These are the activations of a small neural network, seen along a few directions. Each row is one input.
In each table, some parts of the input vary, and every possible input appears once, in random order.
Descriptions start from the smaller parts, as in this example, which fits no table here: one of 4 places along a line, together with either a single point or one of 9 places around a ring or (one of 2 separate values, together with one of 5 places around a ring).
Shared parts are said once, and a part with two or three values counts as separate values.
In the rows, 128 means zero.

Table:
r1: [123 128 121 129  98 132 157 222 120 132 187 146 135 161]
r2: [112 103 120 113 159 117  97  28 142 105 117 145 146  95]
r3: [132 114 156 108 167 137 137 105 167 133 148  33 107  71]
r4: [149 176 163 109 124 136 130 153 157 154 144 107 144 136]
r5: [146 160 136 145 101 116  83 114 170 140 107 162 112 124]
r6: [134 148 132 156  98 134 177 188 129 143 167 109 126 167]
r7: [125 161 136 111 176 136 154  88 143 132 133  72 152 100]
r8: [ 89  65 190  91 166 135 131  86  94 139 155  58 111  56]
r9: [131 134 108 194  74 116 128 151 143 128 129 161  95 158]
r10: [125 141 101 166  98 103 135 187 119 110 121 221 144 178]
r11: [159 128 179 108 114 134 111 168 180 156 160  64 101 107]
r12: [147 154 105 116 144 157 130  74 134 116  83  92 144  95]
r13: [151 184 140 143 125 103 109 116 154 133  80 187 155 153]
r14: [153  99 123 129 102  97 137 241 106 127 201  76  49 154]
r15: [131  81 136 128  87 128 136 238 143 132 204 101  95 135]
r16: [157 143 104 163  69 158 148 173 119 123 116 126 116 163]
r17: [107 103 137 101 144 157 127  53  62 121  91 119 149  81]
r18: [136 158 114 192  99 105 155 152 128 121 101 187 136 184]
r19: [ 92 114 142 134 177 105 129  31  67 125  80 178 172 105]
r20: [ 82 111 169  94 175 135 148  69  69 138 140  97 158  86]
r21: [ 98 113 118 128 135 138  92  87 168 152  96 165 127 115]
r22: [146 125  94 138  71 157 128 206 109 111 136 162 125 156]
r23: [149 160  89 168 115  76 139 191  82 101 119 200  98 198]
r24: [119 126 120 115 181 102 120  33 125 100  90 167 191 126]
r25: [108  83 165  91 150 160 120 144 177 163 148  67 114 100]
r26: [ 85  92 143 132 154 118 106  27  84 130 107 156 126  75]
r27: [123 124 114  97 126 179 112 113 144 145  80 128 149 121]
r28: [142 135  83 171  91  87 108 189  97 109 147 172  58 172]
r29: [124 142 109 147 155 117 110  47 156 124  99 129 121  89]
r30: [134 114 116  81 148 156 117  55 119  96 101 107 169 102]
r31: [118  75 169  73 170 137 123  87 152 114 167  47 132  77]
r32: [104 136 120 127 158 124 118  92 151 147  69 189 170 144]
r33: [145 148 108 129 114 103 160 225  83 126 186 122  89 179]
r34: [119 117  96 170  74 114 107 185 135 115 150 195 104 152]
r35: [100 130 145  93 158 158 138 129 153 164 132 108 159 128]
r36: [172 170 134 114  93 157 103 138 146 135  92 126 135 130]
r37: [169 143  81 138  87 129 130 210  72 104 134 140  79 177]
r38: [130 164 109 148 177 104 134  51 139 117  72 152 166 119]
r39: [143 100 147 155  87 130 157 204 153 144 182  65  85 141]
r40: [111 121 147  76 179 135 139  71 127 113 151  85 179 107]
Q: The inputs of r32 and r27 match in every part but one. If r24 is changed in the same way as r32 into r27, which row does it become?
A: r30
Q: What is each input in this table made of?
A: one of 5 places along a line, together with one of 8 places along a line
Q: A walk changes only the place on the line of 8. It starts at r33 and steps to r1. List the rest of the walk in order.
A: r6, r4, r35, r7, r40, r20
Q: Change only the place on the line of 5 in r5. List by row number the other rows that result.
A: r4, r11, r13, r36
Q: A walk changes only the place on the line of 8. It starts at r26 and steps to r2. List the rest of the walk in order.
A: r29, r21, r5, r9, r34, r28

Table:
r41: [149 148 114 156 106 139 131 101 115 118  97 123 119 122]
r42: [163 148 135 147  92 109 118 210 165 143 152 123  87 156]
r43: [126 121 124 104 137 154  87  74 163 135  91 123 128  93]
r44: [132 145 159 108 151 126  96  80 182 148 114 104 127  93]
r45: [110  83 139  97 140 124 165 170  49 117 203  78 104 123]
r46: [105 126 123 118 158 113 126  70  95 113  90 190 186 134]
r47: [144 118 133 143  84 129 128 219 194 146 174 110 102 153]
r48: [113 115 158 108 144 149 107  92 212 151 135  93 143  90]
r49: [169 141  89 168  79 111 121 180 125 100 134 147  84 160]
r50: [102 126 125 160 117 118 126  98  89 129  93 204 149 139]
r51: [158 173 143 118 120 132 138 181 149 146 144 106 130 149]
r52: [112 141 120 167 133 115 146 105 108 135 100 159 131 139]
r53: [144 157 162  94 160 136 126 102 163 142 114  91 155 115]
r54: [150 150 107 112 104 159 129 177 129 132 123 123 130 149]
r55: [137 135 128  90 145 163 117  97 143 129  92 108 156 114]
r56: [125 128 161  94 153 158 137 113 193 145 136  80 170 112]
r57: [135 132 127 130 104 165 118 128 137 145  95 120 121 118]
r58: [131 135  95 179 105  88 135 185 117 115 137 183  93 177]
r59: [151 150 114 115 146 136 129  71 121 102  93 111 154 118]
r60: [113 146 105 141 116 111 138 148  82 113 121 207 157 169]
r61: [123 126 160 133 111 159 138 143 187 162 138  91 136 115]
r62: [112  59 133 126 111 104 139 198  63 115 213  91  60 135]
r63: [142 155 162 135 118 138 127 133 157 159 116 102 121 119]
r64: [139 143 140 115 113 152 149 190 179 150 165  94 144 145]
r65: [ 97  68 155  79 182 126 155  98  64 109 171  66 134  82]
r66: [125 160 101 149 133 109 157 155 101 120 127 163 139 169]
r67: [ 85  57 151  96 175 117 121  79  84 116 170  76 107  60]
r68: [ 94  67 156 118 138 129 154 124  58 129 173  75  97  88]
r69: [140 136 111 129 138 127 100  48 141 108  93 126 126  97]
r70: [105 127 115 141 167 103 115  54 133 126  98 162 140 113]
r71: [119 121 101 171  90  92 116 176  98 108 131 228 111 177]
r72: [114 141 118 125 174 112 145  76 114 120  97 147 168 135]
r73: [163 166  95 139 106 133 141 150 108 104 124 127 127 152]
r74: [ 97 111 120 134 153 106  95  47 114 119  91 207 158 112]
r75: [157 124 100 140  76 136 109 206 146 128 132 142  87 157]
Q: What is each input in this table made of?
A: one of 5 places along a line, together with either a single point or one of 6 places along a line
Q: The inputs of r75 and r57 match in every part but the place on the line of 5. If r62 is changed in the same way as r75 into r57, which row does it become?
A: r68
Q: Which other rows agree with r69 in the place on the line of 5? List them by row number.
A: r43, r44, r48, r67, r70, r74
Q: Change only the place on the line of 6 in r59. List by row number the other rows that result.
A: r46, r53, r55, r56, r72

Table:
r76: [143 151  95 173  93 122 132 136  98 109 108 172 112 148]
r77: [ 90 100 167 110 172 118 150 105 135 138 173  81 141  96]
r78: [ 95 123 150 130 181  97 133  56 113 135 110 159 160 115]
r79: [145 173 116 142 125 151 102  97 222 152  60 152 155 132]
r80: [147 172  89 159 104 104 148 175 113 111 123 195 150 201]
r81: [151 152 125 130 109 119 157 241 122 132 171 120 110 176]
r82: [134  91 127 119 131 124 115 119 124 113 156  75  75 102]
r83: [132 112 146  73 157 168 155 106 109 121 139  53 164  95]
r84: [161 157 165 110 106 159 101 141 229 162 128  83 131 112]
r85: [ 96  72 136 120 111 135 121 173 121 146 176 128 101 120]
r86: [148 120 129 145  90 130 141 192 109 134 155  88  77 140]
r87: [119 150 123  92 165 152 133  56  86 120  81 128 174 113]
r88: [133 123 102 142 136 101  96  74 103 101  99 155 108 104]
r89: [ 98  95 122 147 114 114 108 121 108 118 112 204 135 138]
Q: What is each input in this table made of?
A: one of 2 separate values, together with either a single point or one of 6 places along a line
Q: The inputs of r89 and r85 match in every part but the choice among 2 separate values. If r87 is changed in the same way as r89 into r85, which row does it become?
A: r83
Q: Change only the choice among 2 separate values in r79. List by row number the other rows that result.
A: r84
